These are the activations of a small neural network, seen along a few directions. Each row is one input.
In each table, some parts of the input vary, and every possible input appears once, in random order.
Descriptions start from the smaller parts, as in this example, which fits no table here: line(4) and (point or line(9) or (values(2) and ring(5))).
Shared parts are said once, and a part with two or three values counts as separate values.

Other details of the inputs vary at random and push rows far along two fixed directions, the same in every table; ignore that.

Rows:
R1: [-12   2  -1  -2   2   3  -4 -10 -16  13  10   2   0  16]
R2: [ -1  11 -30  12  -4  -1  -6  12   5  24  10 -11  22 -10]
R3: [ 26 -31   7   4  16 -12  46   5  22 -17  -1  24   2  -2]
R4: [ -7   4  18 -19   3   7 -38   5  -5 -10   2  -8 -51  13]
R5: [ -9  24 -23  30   1  -4 -22  13 -13  31   0  -5  51   0]
R6: [ -6   4   4   1   5  -3  -1  -2 -26   3   4  -2   6  12]
R7: [ 21 -29  -4  13  20  -2  39 -11  11 -12  -2   8   6   3]
R8: [ -7  11  29 -27 -21   3 -38   9   7 -22 -11  -5 -32   7]
R9: [-17  31 -33  28 -11 -14  -7 -14 -12  20  -1 -13  24 -37]
R10: [-13   2  16  -2 -11  -5 -11   4  15   8   1   2  -1  12]
R11: [ 21 -17  10   0  -6  -2  43  -5  29  -7  -6  14  16  -3]
R12: [-23  22  -2  21  -6 -13 -15 -18 -13  10  -6  11   4 -19]
R13: [ 11 -32   9   9  -2  -9  41   5  22 -12  -4   8  15  -4]
R14: [ -7  -8  -5  -5 -18  -2  -3   9  18  -1   2 -13  -7  -3]
R15: [ -3  35 -22  22  -6   8 -21   8 -10  32   1   0  51  -3]
R16: [ -2 -10   9 -43  -2  -2 -12   1 -11 -18   5 -16 -59   0]
R17: [  0  24 -36  12  -7   7 -14   8  -1  18   3 -14  41 -19]
R18: [-12   5  23 -16 -15 -10 -36  14   1 -16 -12 -11 -23  10]
R19: [ -6   7 -17 -16   0  10  -3 -10 -15  -3   1 -16   5  -8]
R20: [ 33 -24   2   8  15  11  51 -15  15  -6  -3  19   6  -1]
R21: [ -9   0 -17 -10   5  -1  -1   2 -22  -1  -1 -22   2  -7]
R22: [ 18 -25  20  23  25   0  42  -8   7  -6   1  28   9  17]
R23: [  4   3  29 -25   3  14 -29   2  -6 -27  -3   3 -50   7]
R24: [ 12 -20  22   0  10  12  50 -18  -3 -12   2  36   0  19]
R25: [-13  15  -9  10   1   1 -22   9   2  25   4   3  17   5]
R26: [  2  -2   2 -27   2   3 -29   6   0 -14   4 -23 -53  -4]
Description of these inputs: values(2) and (point or (values(3) and line(4))).
Q: The inputs of R4 and R26 match in every part but the values(2) part. If R22 is changed in the same way as R4 into R26, which row does it become?
A: R7
Q: Start at R10 and move only the line(4) part, one step at a time. The first step leads to R25. Which rows follow, in order?
A: R4, R1
Q: Which other rows does R16 become when the values(3) part takes its other values? List them by row number.
A: R19, R21
Q: Which other rows does R23 become when the line(4) part takes its other values? List them by row number.
A: R8, R15, R24

Rows:
R27: [ 14 -32  33 -12   5   6  16   6  33 -19   1  17 -35  19]
R28: [-1 -7  7 22  0 -8 28  4 11 19  3 31 30 15]
R29: [ -2  31 -36  -6  -6  13 -23  -3 -23  20   0 -34  33 -12]
R30: [  5 -15   2  24   7   2  28   5  15  11   0   5  47  15]
R31: [  2   3  -8 -36   2   5 -39   6  -7 -11   3 -26 -50  -5]
R32: [  4 -22  33 -15  12  -3  23  -2  -2 -17   1  35 -41  23]
R33: [ 17 -25  33 -22   6  16  25 -12   5 -29  -2  15 -30  23]
R34: [ 20  -5 -13   7  -3   5  38  -4  18  10  -3   6  46  -5]
R35: [  8 -13   0  28   4   3  29   7  17  19   4   7  39  15]
R36: [ 12  -7 -17  10   4   7  46 -21  -3   1   3  11  26 -12]
R37: [  2   0   4  20   2   3  43 -27  -6  10  -8  15  25  -3]
R38: [-10   1  12 -27   2   6 -44   9 -19 -22   0 -27 -36  16]
R39: [-16  17  22 -25 -28  -6 -39  -2  -2 -22  -9 -15 -37 -12]
R40: [ 0  0 11 12 -8  5 30 -6 11 13 -4 33 38 12]
R41: [  8  48 -21  33  15  13 -50   4 -24  17  -4  -2  25 -14]
R42: [ 21 -15 -18  12  18  -1  40  -4   0  13   5   4  23   3]
R43: [  8 -11 -22  24   2  -4  35  -5  24  16   8  12  29 -16]
R44: [-19  12  17 -26 -15  -2 -52  14   4  -5   2   1 -42   7]
R45: [ -4  -7   4  16  17  -2  32  -8 -10  13   1  28  30  18]
R46: [-22  31 -22  22  -5  -8 -26  -5 -29  29   3 -27  19 -11]
R47: [ 16 -25  38 -20  -6  10  21  -1  24 -32  -4  16 -23  20]
R48: [-11  20 -21   9   3  15 -36   2 -14  30  11 -29  16   7]
R49: [  8 -11 -28  23  15   3  41 -15   5  18   7  10  21 -12]
R50: [ 11 -33  11 -18  14  -6  33  -7   0 -39  -3  14 -39  -4]
R51: [  0 -27  39 -16   1  -9  16   7  14 -27  -8  36 -26  20]
R52: [ 19 -15 -12  13   6  -6  36   7  20  11   2   6  29  -1]
R53: [  7  43 -12  31   2   9 -54  16  -5  11 -10   1  23 -18]
R54: [  8 -11 -25  24  13  -2  45  -8  -5  13   6   7  25 -11]
R55: [ 14 -32  15 -13  -2 -11  29   6  22 -33  -1  17 -39  -9]
R56: [  6 -15  37 -24   4   7  25 -14  -3 -24  -2  37 -32  20]
R57: [-24  34 -22  11   1   5 -37  -1 -22  40  13  -9  22   5]
R58: [-23  31 -25  21  -3  -2 -29 -10 -19  35   3 -25  15 -13]
R59: [-12   1  -2 -28 -15 -11 -38  15  -2 -32  -3 -23 -37 -19]
R60: [ -7  11   1 -34 -27   0 -35   6   0 -31  -3 -20 -36 -22]
R61: [  3 -25  33  -5  -2 -10  22  -6  29 -18  -8  23 -43  -1]
R62: [ 18 -15 -14  12   8   1  33   2  28  17   2   8  26  -3]
R63: [-25  25 -16  14  -2  -8 -27  -6 -30  17  -3 -27  19 -11]
R64: [ -3   0   2 -37  -9  -6 -41  21   1 -26  -6 -28 -32  -7]
R65: [-23  30 -17  23 -18 -14 -31   6  -9  28   1 -25  26 -16]
R66: [-21   7  19 -19 -17 -17 -43   8  -4 -24  -9 -19 -37  -9]
R67: [ -5  18 -34  -4   5  -1 -27   4 -24  13   4 -36  25  -7]
R68: [ -6   4  11 -24  -1   5 -43  10 -17 -15   7 -25 -44  15]
Q: What is each input in this table made of?
A: values(2) and (point or (line(4) and ring(5)))
Q: The inputs of R57 and R44 match in every part but the values(2) part. If R37 is changed in the same way as R57 into R44, which row does it become?
A: R39
Q: The inputs of R40 and R56 match in every part but the values(2) part. If R55 is changed in the same way as R40 into R56, which row does it become?
A: R54
Q: Start at R30 and move only the ring(5) part, one step at a time. The first step leads to R51. Which rows follow, in order?
A: R66, R59, R64
Q: Which other rows does R62 become when the ring(5) part takes its other values? List them by row number.
A: R27, R43, R44, R61

Rows:
R69: [ 14 -11 -10   1   8   3  28  -4   6  -2   0   3  10  -6]
R70: [ 8 -5  8 18 15  5 23 -8 -2 15 -1 16 26 19]
R71: [-22  40 -14   4  -6   0 -52   1 -31  21  -2 -25  10  -6]
R72: [  1  -8   4 -20   6   4   3  -5 -15 -18   2   0 -23   5]
R73: [13 -7  1 11  2  6 22 -2 15  7 -1 13 28  6]
R74: [  3 -10   6   6   2   2  19   1  13   7   0   8  16   9]
R75: [  3  -7  19  -5   4   2   3  -1   5  -7   2  21 -29  11]
R76: [  3  -2  14 -11  -6   0  -5   6   8 -16  -4   7 -20  -1]
R77: [ 8 -2 -4 15  0 -1 25 -9 11  7 -3 16 26 -6]
R78: [ -3  -5  16 -12  -8  -3  -2   4   7 -11  -2   4 -21   3]
R79: [  7 -14  24 -21   1  -2 -14  12  12 -28  -2   5 -38   8]
R80: [  3 -10  25 -21   5   6 -14   4   6 -17   2  12 -46  17]
R81: [  5  -7   6  -6   2  -3  -6   3   4 -19  -1  -2 -23  -6]
R82: [ 14 -12 -12   5  11  -2  23  -1   5  -2   2   3   9  -5]
R83: [  6  -6  -6  32  14   2  41 -14   8  26   4  31  33   4]
R84: [ -1  -8   1  13   3 -10  20  -3   8   6   0  12  12  -2]
R85: [-6  4 -9 16 -2 -3 15 -5  4 18 -1  3 29 -6]
R86: [-16  21 -29  -8  -7  -3 -40   9 -18  12   6 -39   4 -12]
R87: [ 6 -9  3 10  0  3 25 -4 14 11  2 10 28 10]
R88: [  3 -13  -1 -18   1  -3   2   2   0 -13   0  -9 -25  -2]
R89: [  3  -2  16  -7   8   1  -3  -8 -12 -13  -3   2 -27   7]
R90: [ 12  -7  -8  13  19   3  34 -14 -10  13   2   8  22   7]
R91: [ -2 -11  28 -26   1   5 -11   3  -4 -27  -1  10 -37  19]
R92: [  1  -8   3   9   8   4  25 -12  -8  -3   2  12  10   6]
R93: [-22  27 -17  -1 -11  -1 -54  16 -12  18   5 -34  14  -2]
R94: [ -8  -1  15 -12   0  -1  -5  -5 -10 -15  -3  11 -21   5]
R95: [  7 -13  10 -27   8   4  -4  -2  -3 -20   4   4 -53   4]
R96: [-14  24 -14   2  -8  -5 -40   9  -9   6  -1 -18   4 -15]
R97: [  2   4 -12  21   1  -3  12  -1   4  14  -3   7  30  -9]
R98: [ 6 -5  2  9  2 -2 20 -4 11  0 -5 15 10 -6]
R99: [-17  34 -20   3 -16   0 -53  16 -15  15  -1 -28  13 -12]
R100: [  3 -18  22 -23  -2  -2   4  -2   8 -29  -3   2 -46   1]
R101: [10 -8 -1 10  4  3 23 -5  8 -3 -2  7 10 -6]
R102: [ -3 -12  21 -21  -6  -9  -8   3   6 -23  -6   5 -44   0]
R103: [ -9  25 -32  -7  -7   2 -42  11 -18  10   1 -37   6 -16]
R104: [-28  39 -16   1 -13   5 -52   7 -31  17   3 -24  16  -1]
R105: [ -1 -10  23 -26 -10  -6  -5  -2   8 -25  -4   6 -42  -1]
R106: [  8 -10  18 -14   0   4  -1   7  13 -17  -4   7 -18   7]
R107: [  8 -15 -10  30   9  -2  47 -10  10  17   1  12  38   0]
R108: [  7 -21  13 -32   1  -2   8   0   6 -28  -1  -2 -46   1]
R109: [ 4 -5  2 14 -3 -2 28 -6 11 11  1 14 26  3]
R110: [  3  -3  13  -7  -3  -6  -9   9   6 -16  -2   6 -20   0]
R111: [  7   3 -13  16   0   4  15  -8   4   9   0  -1  28  -9]
R112: [  4  -1 -22   7   1   2  22  -8   0  16   5  -8  30  -5]
R113: [ 10  -9  -9  32  17   6  43 -15   5  22   7  22  30   4]
R114: [-21  26 -17  -2 -14   2 -52  16 -12  19   2 -34  13  -1]
R115: [  1  10   0  23   8   1  13  -7 -10  21   0  11  30  10]
R116: [  7  -8  27 -27  -9  -1 -10   5  11 -33  -5  10 -46   2]
R117: [-4  3 -9 22 -2 -4 15  1  3 22  1  4 34  1]
R118: [ -3  23 -33  -1  -7   6 -23   2 -13  15   3 -30  24 -16]
R119: [-20  24 -20   2 -10  -3 -44   8 -16  11   4 -35   4 -12]
R120: [  1 -11  12   2   0  -8  12   3   9  -5   1  12  -6   5]
R121: [10 -8 -9 22  7  0 28 -5  7  7 -1  7 25 -5]
R122: [-18  27 -20  -4 -16   2 -41   2 -15  11   3 -35   6 -13]
R123: [  6  -9  14 -11  -1   2  -9  10  10 -15  -4   3 -18   7]
Q: The inputs of R106 and R101 match in every part but one. If R123 is changed in the same way as R106 into R101, which row does it become?
A: R121
Q: The inputs of R73 and R116 match in every part but one. If R70 is changed in the same way as R73 into R116, which row does it become?
A: R115
Q: What is each input in this table made of?
A: line(5) and (values(3) or (values(2) and line(4)))
Q: Which other rows does R90 become when the values(3) part takes its other values? List them by row number.
A: R72, R95
Q: Which other rows does R101 become when the values(2) part takes its other values? List them by row number.
A: R100
Q: List by row number the other rows that have the line(5) part in common with R94.
A: R71, R77, R83, R84, R85, R96, R97, R98, R102, R105
